13  -7  -50  -23  -24  -24  -27 out -24
33  58  2  -24  48 out 2
-43  -19  15  -12  -46  1 out -12
-1  2  8  50  27  -2 out 50
41  18  43  -34 out 18
18  46  20  50 out 46
-20  -18  44  35  -43  10 out 35
25  4  13  -10  2  44  23 out 2
---
[[ 0.239 -0.430  0.167 -0.607 -0.486]
 [ 0.499 -1.025 -1.061  0.657  0.461]
 [ 0.423  0.117 -2.043 -0.590  1.295]]
-1.025

[[ 1.8 -0.2  0.6 -0.6 -1.0 -1.2]
 [ 0.4  0.6  0.6 -0.1 -2.2 -1.2]]
-0.2

[[-1.9 -1.2  0.8  0.3]
 [ 0.0 -1.0 -0.4  1.5]]
-1.2

[[ -94.5  -57.6  130.3 -150.0]
 [ -12.0  146.1  -46.7  130.8]
 [ -59.5  -57.0    8.0   -4.6]]
146.1

[[-0.161  0.048 -0.055  0.138 -0.164]
 [ 0.200  0.136  0.045 -0.130  0.160]]
0.048

[[ 1.185 -0.216 -0.181 -1.861  0.426]
 [-0.009 -0.827  0.305 -0.268  0.696]]
-0.216
---
[[-18 -36  36  30 -24]
 [ 45 -30 -20  -6  33]
 [  4   5 -11  24 -48]] value -20

[[ 0  6 45 18]
 [47 16  0 -1]] value 45

[[-15  37 -34  24  33]
 [-47  12  24   9 -17]] value -34

[[ 43 -10 -10  44  20  48]
 [-24   9  17 -36 -16 -37]
 [-47   2 -23 -47 -14 -25]] value 17

[[-32 -13  42  37]
 [ 43  18 -58 -56]
 [-51 -20  55  48]] value -58

[[18 41 14 26 31 19]
 [53  6 12 37 15 21]
 [36 38 33  9 21 10]] value 12

[[ 13   7   5 -20  13   5 -21]
 [ -6  30  -5  -6 -11  46  -6]] value 5

[[ -9  26 -13 -19 -35  -3]
 [-51  14  45  -3  13  55]
 [-42 -22   6  -4  -7   7]] value 45

[[  9  30  16   2   7]
 [-13 -12   1  13 -48]] value 16

[[  7   3  -8 -23  23 -11 -17]
 [ 26 -29  36 -35   7 -22  47]] value -8
---
 31   13  -16   15  -21
-27   19  -31  -25  -44
  9   20   19   22   -6
-> 22

 49    7    7   -3
-52    3  -38   -5
-> -38

-35  -32   29    8   29
-32   -1    8  -21  -55
-> -21

-13   11   55  -12   43   52   -3 -> 52

 11  -34   27   49  -29
 23  -27   35   53  -12
 14  -40   31   47  -26
-> 47

 50  -23   25   27 -> 25

-21   -4   33   23   17   18
 49   21  -49  -44  -48  -22
-> -48

 -4   30    4    0   -6  -47  -11 -> -47

 22  -14  -25   20   25   23  -17
-43   26   46  -45  -56  -50   30
-> -50

 41  -45   17   54 -> 17
---
[8 1 7 7 8] 8, 8

[7 1 1 5] 7, 5

[[195 224 210 198 121]
 [ 83 123  98  75 168]
 [226 153 212 205  59]] 195, 59

[[792 825 603 236]
 [340 413 123 805]
 [573 879 186 130]] 792, 130

[6755 5996 6032 4005 8209 2714 8047] 6755, 8047

[[3463 8309 5078 5611 8169 6384 5932]
 [4385 3871 3481 3465 4259 3722 4049]
 [6470 3211 6201 5703 2826 4879 4767]] 3463, 4767

[[488 489 492 253 837]
 [217 646 541 270 620]] 488, 620

[[36 51 52 12 43 45 65]
 [12 31 29 61 55 37 81]
 [74 21 36 54  9 45 45]] 36, 45
---
-28  12  24  -29  -56  -13 | -29

-9  -3  -9  12  15
-6  -3  -22  -1  20
-22  41  -35  11  41
| -35

53  7  -29  11  -6  -11  -10 | -6

-39  -10  45  12  -17  -3  13
-7  -22  47  -10  23  -41  10
| 23

-34  19  -47  23  28  -45  -35 | 28

0  6  -2  -12  -45  -56  -2 | -45

13  -3  11  6
-17  -45  -27  16
| -45
---
Q:
17  -41  -11  25
-8  14  42  41
-11  10  31  -9
A: 42

Q:
48  -15  -5  7  3
-27  32  30  -20  -17
3  28  32  -22  -21
A: -20

Q:
17  -17  -2  54
36  -16  16  21
9  -44  5  15
A: 16

Q:
-4  51  10  14  5  -15
17  48  9  18  -17  -30
-7  17  19  -6  10  13
A: -17

Q:
10  17  -1  2  15  15  5
-4  -6  -12  13  -7  7  -32
-5  -8  -15  17  -9  10  -41
A: 7

Q:
-44  -37  24  51  19  13  -45
39  -18  47  -14  33  8  45
42  5  26  -49  -8  -17  47
A: 8

Q:
30  42  19  -5  -31
-23  -29  -16  18  14
50  28  -6  14  -45
A: 18

Q:
22  -8  -22  -34  -25  -9
24  43  26  6  -19  -33
-34  -22  0  22  43  29
A: -19
---
 1.641  -0.236   0.013   0.117
-1.702   0.769   0.395  -0.098
 1.412  -0.249  -0.098  -0.034
| -0.249

 0.13  -0.21   0.02  -0.20   0.13
 0.19  -0.19  -0.01  -0.15   0.01
-0.13   0.16   0.19  -0.10   0.13
| 0.16

-15.50  -20.45  -12.91    0.00
  3.50  -19.37  -12.55    5.50
 21.53   -3.35   -6.82  -10.91
| -3.35

 1.4  -1.9   0.0  -0.8  -1.6  -0.6
 1.4  -2.1  -0.1  -0.5  -1.4   0.4
-0.3  -0.7  -0.4  -0.8  -0.9  -1.2
| -0.7

 1.4   0.8   1.4   0.5
 1.4   2.0   1.2   0.7
-1.4   0.1  -0.4   0.9
| 0.1

-0.19   0.19  -0.03   0.03  -0.01  -0.11
 0.23   0.12  -0.04   0.02  -0.02   0.10
-0.12  -0.06  -0.06  -0.06   0.15   0.00
| -0.06

-12.8   12.8   13.7   13.6   -4.1
 -6.2   10.0   12.5   19.4   -2.1
 12.9   22.8   13.8    6.6    5.8
| 22.8
---
[[ 481  534 -331  596  540 -526]
 [ 101 -253  394 -126  311 -357]] => -331

[[1655 1199 9961 1262 8878]
 [8856 9306 2459 9216 6326]] => 9961

[[ 39  46 -35  44  37]
 [  2   3   2   3  27]] => -35

[[-16  20 -14 -11  13 -48  -9]
 [  9 -33 -19  22 -21  37 -16]] => -14

[[ 71 828 787 410 239]
 [145 230 511 526 473]] => 787

[[2 2 2 4 4]
 [3 8 4 1 1]] => 2

[[72 66 37 87 21]
 [57 27 70 17 37]] => 37

[[43 43 39 47 42]
 [33 22 36 74 33]] => 39

[[503 338 845 185 254 297 524]
 [134 899 409 550 526 853 679]] => 845

[[3 7 5 3]
 [3 1 4 3]] => 5
